A small network was trained on made-up records. Each row is its average activation on records with the value named, seen along a few directions.
Related values have similar rows: they may be neighbours, one step apart, or belong to one group.
(in the rows, 500 means zero)
Random noise pushes rows far along 3 fixed directions. That doesn't count. These rows show it; they differ only by the noise:
481; 402; 524; 472; 461; 598; 420; 439; 482; 546; 416; 486; 441; 570; 432
611; 590; 447; 565; 449; 444; 597; 374; 519; 284; 481; 612; 445; 748; 413
463; 430; 518; 390; 585; 543; 641; 682; 378; 610; 474; 429; 471; 315; 537
505; 316; 589; 422; 349; 593; 490; 515; 422; 600; 382; 432; 371; 559; 453
291; 556; 370; 497; 921; 687; 237; 438; 563; 624; 522; 517; 682; 272; 461


E, 9 values:
e8: 550; 587; 614; 572; 320; 452; 618; 480; 600; 478; 462; 392; 447; 553; 582
e1: 484; 744; 431; 579; 528; 310; 499; 421; 662; 278; 579; 476; 605; 612; 528
e9: 526; 535; 492; 623; 546; 513; 340; 468; 602; 515; 513; 558; 585; 560; 504
e2: 544; 504; 421; 562; 498; 381; 558; 601; 489; 499; 507; 511; 539; 459; 562
e6: 476; 451; 582; 424; 405; 472; 580; 480; 410; 505; 582; 485; 463; 568; 529
e5: 460; 582; 429; 408; 742; 491; 637; 635; 476; 497; 650; 574; 579; 224; 589
e7: 416; 457; 529; 494; 610; 669; 207; 375; 532; 610; 451; 504; 507; 477; 397
e3: 487; 422; 480; 483; 517; 451; 496; 474; 479; 474; 532; 555; 459; 392; 442
e4: 511; 651; 359; 632; 558; 511; 316; 403; 585; 458; 557; 588; 694; 561; 520
E is arranged as 3 separate groups.
Which other values are in the same group as e2? Give them in the order they are listed. -> e9, e4
Which other values are in the same group as e6? Give them in the order they are listed. -> e5, e7, e3

C, 9 values:
c7: 585; 579; 527; 579; 454; 496; 578; 314; 543; 320; 528; 649; 428; 693; 403
c4: 462; 540; 523; 506; 432; 505; 426; 505; 582; 553; 471; 393; 549; 493; 570
c6: 502; 495; 441; 448; 488; 575; 477; 402; 505; 465; 511; 540; 537; 590; 465
c5: 461; 492; 411; 526; 646; 548; 335; 525; 566; 592; 515; 520; 599; 361; 507
c9: 579; 468; 549; 496; 327; 551; 423; 354; 453; 391; 439; 576; 360; 756; 365
c8: 413; 443; 516; 464; 588; 551; 462; 474; 414; 538; 470; 474; 488; 491; 455
c2: 502; 454; 626; 504; 310; 463; 520; 520; 551; 536; 445; 372; 439; 601; 557
c3: 457; 465; 484; 523; 603; 490; 469; 628; 453; 608; 580; 513; 558; 299; 583
c1: 668; 545; 467; 506; 402; 259; 854; 662; 450; 357; 493; 512; 426; 499; 536
C is arranged as 3 separate groups.
Which other values are in the same group as c4? Give them in the order they are listed. -> c2
Which other values are in the same group as c3? Give them in the order they are listed. -> c5, c1
